A small network was shown many inputs. Here are its activations along a few directions, one row for each input.
In each table, some parts of the input vary, and every possible input appears once, in random order.
Descriptions start from the smaller parts, as in this example, which fits no table here: line(6) and (point or ring(9) or (values(3) and ring(5))).
Shared parts are said once, and a part with two or three values counts as separate values.
In the rows, zero is written as 128.

Other details of the inputs vary at random and push rows far along two fixed directions, the same in every table; ignore that.

A family of inputs:
x1: [115 122 127 150 133 128 150 127 106 145 140 125]
x2: [135 103 121 103 169 144 100 135 133  69 115 127]
x3: [119 113 147 205 130 119 168 133  80 227 125 111]
x4: [144 131 138 112 164 155 100 116 162  80 150 146]
x5: [151 150 114 112  91  91 127 142 122 155 101 112]
x6: [114 104 163 182 152 155 141 122 103 165 153 134]
x7: [151 149 115 103  88  99 124 142 129 142 107 117]
x8: [140 138 123 127 130 116 121 131 140 138 124 126]
x9: [140 129 139  67 115 158  95 134 143  64 131 154]
x10: [120 139 119 101  90 115 124 149 112 112 103 127]
x11: [120 141 100 136 103  96 155 141 116 166 104 108]
x12: [146 157  98  80  87  92 109 127 135 102 110 113]
x13: [126 131 131 103 163 157  97 110 160  61 167 147]
x14: [132 143 105  78  79 112 122 152 120  96  92 131]
x15: [143 156  98  71 106 110  95 124 156  74 117 126]
x16: [129 120 131 133 127 143 132 137 127 139 121 136]
x17: [105  78 153 196 194 138 131 123  90 153 154 113]
x18: [129 133 117 113  81 102 145 140 113 158  93 117]
x19: [121 120 132 157 181 146 121  92 151  96 174 136]
x20: [129 134 123 113  90 107 139 133 123 144 107 123]
x21: [132 145 122  79  72 109 119 145 122 123  92 124]
x22: [113 120 131 132 158 156 127 121 132 101 155 142]
x23: [124 127 116 150 108 116 164 140 114 175  93 118]
x24: [133 143 113 116 114 110 129 126 125 123 131 116]
x25: [125 132 116 178 126  83 161 127 112 212 108 105]
x26: [126 152 111 111  86  97 138 143 110 146 108 108]
x27: [129 127 136  89 137 156  99 117 166  71 147 149]
x28: [114 110 165 137 154 170 116 116 125 108 163 150]
x29: [131 141 132 130 105 111 129 132 122 154 123 119]
x30: [148 150 111 110  95  85 129 136 119 156  97 114]
x31: [130 134 118  85  99 127 119 136 143 109 102 134]
x32: [133 127 118 135 113 131 148 141 122 152  98 125]
x33: [106 104 149 164 161 151 140 106 138 136 159 141]
x34: [138 121 128 148 137 143 143 135 120 153 114 133]
x35: [133 137 122 111  96 113 132 131 130 137 115 122]
x36: [153 153 108  81  93 106 108 144 151 114 101 126]
x37: [133  98 132 109 162 139  97 136 118  80 130 126]
x38: [135 144 106 105  93 107 138 137 143 134  92 117]
x39: [105 106 140 179 182 161 152 110 124 127 165 140]
x40: [131 124 160 145 164 147 106 113 133 118 170 140]
x41: [137 148 123 128 103  88 130 133 113 169 106 113]
x42: [129 117 152 140 158 153 115 111 141 112 171 142]
x43: [122 128 117 105 129 144 123 136 139  74 117 146]
x44: [133 145 128  71  82 120 107 138 137  99 106 132]
x45: [108 101 151 175 172 158 147 102 140 133 159 140]
x46: [137 130 121 128  89 114 145 148 105 169  98 117]
x47: [141 145 131 116 101 109 117 137 128 141 121 119]
x48: [103 113 152 197 175 138 143 100 112 155 184 122]
x49: [126 126 158  89 145 170  85 111 155  58 168 154]
x50: [118 133 114 163 113  98 167 133  99 185 123 104]
x51: [117 127 143 152 158 134 112  99 131 111 175 127]
x52: [132 130 120 177 128 103 161 130 126 191 117 108]
x53: [123 114 146 162 171 155 132 109 149 123 163 139]
x54: [125 107 101 146 132  93 140 151  98 168  81  93]
x55: [136 142 109  84  83 116 126 151 132 124  85 128]
x56: [155 142 113  70  97 135 103 152 138 102  94 139]
x57: [143 131 138  98 168 156  93 108 164  64 151 154]
x58: [107 111 133 210 183 135 165 101 122 165 165 120]
x59: [128 140 134  67 126 155  91 130 137  48 144 148]
x60: [128 110 141 184 136 130 156 133  93 196 133 123]
x61: [118 119 136 135 175 164 124 112 146  83 166 145]
x62: [114 106 145 149 160 160 137 111 140 118 146 143]
x63: [103 117 116 177 124 111 167 139 104 174 113 117]
x64: [126 121 141 135 155 150 116 116 153 113 158 140]
Each input here is: line(4) and (point or line(5) or line(10)).
Q: Changing only the line(4) part turns x43 into x14. The same change can be made to x34. Which row results?
A: x60
Q: Changing only the line(4) part turns x39 into x1. The same change can be made to x32. Which row results?
A: x46
Q: Which other rows does x22 become when the line(5) part takes its other values? List them by row number.
A: x11, x13, x15, x63
Q: A walk changes only the line(10) part. It starts at x3 and steps to x6. List the rest of the walk in order.
A: x28, x21, x44, x49, x29, x47, x40, x41

A family of inputs:
x65: [126 122 155 155 159 155 132 100 154 130 182 150]
x66: [121 122 129 198 134  91 165 129 104 232 105  98]
x67: [121 128 132 151 163 124 123  94 149 129 152 127]
x68: [134 138 125 160 136 105 137 127 137 174 120 121]
x69: [137 130 111 139 122  95 140 156  87 164  98 100]
x70: [139 143 131  65  69 137 106 158 101 109 107 141]
x71: [122 120 106 112  92  97 143 155 104 154  57 111]
x72: [115  81 153 134 149 165 129 121 123 115 131 143]
x73: [112 128 115 123  99 103 132 123 135 134 117 104]
x74: [133 109 146 151 162 140 120 125 112 121 136 127]
x75: [123 101 129 161  98  99 154 144  81 214  93  99]
x76: [149 138 107 166 121  98 149 133 125 176 110 111]
x77: [134 128 133  93  83 122 117 156 105 138 103 131]
x78: [124 135 138  92 157 132  91 104 167  64 159 140]
x79: [121 126 168 171 149 164 138 114 113 160 174 143]
x80: [ 94 115 138 162 172 133 121 104 140 112 161 126]
x81: [123 104 165 134 178 159  99 119 134 100 151 145]
x82: [110 125 147 103 132 152 100 109 155  63 170 145]
x83: [127 128 140 179 113 113 162 132 108 217 127 113]
x84: [117 115 135 100 127 177 129 144 148  84 117 162]
x85: [130 120 135 164 180 138 128  88 143 109 172 132]
x86: [112 136 159 133 147 156 120  95 138  98 197 149]
x87: [143 117 153  82 128 151  89 131 141  85 124 141]
x88: [ 96 126  98 214 115  63 190 129  90 218 103  75]
x89: [120 155 129  62  90 144  97 122 146  53 149 146]
x90: [136 120 132 157 182 147 128  98 153 109 170 140]
x91: [153 156  92  81 132 116 112 131 153  82 128 130]
x92: [141 152 147 127 120 153 117 119 141 121 160 156]
x93: [127 142 105 136  77  63 156 131 124 194  97  85]
x94: [132 114 107 119 105 109 143 152 102 130  73 116]
x95: [120 125 157 152 157 150 123  93 151 121 186 149]
x96: [125 101 133 134 169 149 110 135  97 106 149 129]
x97: [120 133 132  86 113 181 130 144 134  81 122 166]
x98: [104 132  99 161 137  95 149 129 108 141 131  96]
x99: [150 148 112 107 153 139 100 129 150  84 143 139]
x100: [140 158  91  97  90  71 131 134 135 122  96 100]
x101: [168 157 100  55  91 111  94 152 144  84  84 115]
x102: [152 158 146  38  82 152  85 151 128  65 117 152]
x103: [134 112 120  66 120 171 110 141 162  59  96 153]
x104: [124 104 162 189 184 160 129 100 151 151 181 144]
x105: [124 132 100  82 107 135 128 156 145  95  66 136]
x106: [127 130  81 104 117 128 145 165 118 106  75 121]
x107: [106  81 166 170 191 163 112 116 110 131 161 143]
x108: [139 124 129 143 174 146 113 127 125 114 153 126]
x109: [106 120 157 168 155 133 138 105 139 142 185 128]
x110: [140 133 117 141 113 107 147 114 146 173 123 116]
x111: [131 127 125  65  75 132 119 158 121  99  85 144]
x112: [119 139 106 158 144  87 150 123 109 153 141  97]
x113: [135 135 127 115 155 130 112 109 161 104 148 143]
x114: [142 135  86  50  89 111 113 171 109  78  63 120]
x115: [121 111 101 150 128 129 162 149 119 138  83 120]
x116: [144 127 104  93  92 101 114 162 100 126  76 111]
x117: [114 115 142 194 155 119 153  94 134 185 157 115]
x118: [141 180 104 110  56  90 154 139 121 178  98 118]
x119: [120 118 130 181 201 143 130  90 132 118 187 130]
x120: [129 165 115 149  70  83 163 122 109 197 113 113]
x121: [128 122 148  70 107 179 109 139 120  63 129 168]
x122: [161 147 111  78  69 103 112 145 139 141  77 107]
x123: [111  97 187 182 176 168 128 118 117 144 179 149]
x124: [136 139 134 168 113 116 149 130 130 190 131 125]
Q: Changing only one part turns x96 into x99. The same change can be made to x116. Which row results?
A: x76
Q: Changing only one part turns x111 into x65. The same change can be made to x121. Which row results?
A: x118
Q: Describe the family of inputs behind these rows.
A: line(6) and line(10)
Q: A walk changes only the line(6) part. It starts at x86 and steps to x109. List the rest of the walk in order.
A: x93, x78, x100, x112
Q: Which other rows does x107 become when the line(10) part takes its other values? List them by row number.
A: x66, x67, x68, x71, x78, x80, x81, x105, x113
Q: Which other rows does x79 become when the line(6) part takes its other values? List them by row number.
A: x66, x83, x101, x108, x122

A family of inputs:
x125: [135 119 147 220 160 114 159 119  93 217 162 106]
x126: [140 106 107  73 130 130 103 159 125  78  72 126]
x127: [ 99 118 145 177 105 105 160 132 104 208 126 113]
x128: [116 126 142 120 164 178 114 112 179  72 167 165]
x129: [101 110 156 154 190 195 132  94 163  78 193 165]
x130: [145 149 143  83 144 152  76 123 150  53 152 154]
x131: [155 150 105 131  93 110 149 131 143 174 101 117]
x132: [163 163 116  63 108 118  89 143 138  88 120 137]
x133: [150 149 119  90 126 146 116 120 168 100 126 149]
x134: [138 139 133 115  84  98 130 135 115 178 108 120]
x135: [132 111 110 129 105 131 165 166 112 162  60 126]
x136: [128 153 111 130  98  94 133 153 111 157 109 114]
x137: [128 147  89  81  99  93 117 137 135  94  93 102]
x138: [120 142  94 133  87 109 176 133 123 150 103 122]
x139: [130 146  94  86 104  87 110 142 148 105  95 107]
x140: [163 144 101  86 105  88 103 132 146 114 102 102]
x141: [124 154 108 128  97  99 141 148  99 150 110 108]
x142: [133 119 150 176 106 108 152 124 102 216 133 105]
x143: [123 125 141 112 167 174 101 113 124  45 187 157]
x144: [100  92 179 139 177 194 113  91 127  65 211 167]
x145: [ 98  64 170 208 168 170 158 131  79 190 134 135]
x146: [144 163 106  91  83 111 132 134 160 123  87 134]
x147: [109  65 177 201 233 209 125 123  97 116 182 158]
x148: [117 127 159  72 123 166  90 119 144  53 157 153]
x149: [113 125 150 176 105 100 157 123 105 209 120 113]
x150: [133 140  91  63 108 112 104 127 139  52 113 119]
x151: [142 138 101 126 122  80 129 128 130 156 102 100]
x152: [104 101 143 221 192 115 151  95 124 179 160 113]
Q: Changing only one part turns x151 into x132. The same change can be made to x137. Which row results?
A: x141
Q: Describe the family of inputs behind these rows.
A: values(4) and (point or line(6))
Q: A walk changes only the line(6) part. It starts at x131 and steps to x133. List the rest of the walk in order.
A: x146, x128, x129, x138
Q: Which other rows does x149 become when the values(4) part takes its other values? List them by row number.
A: x130, x146, x152
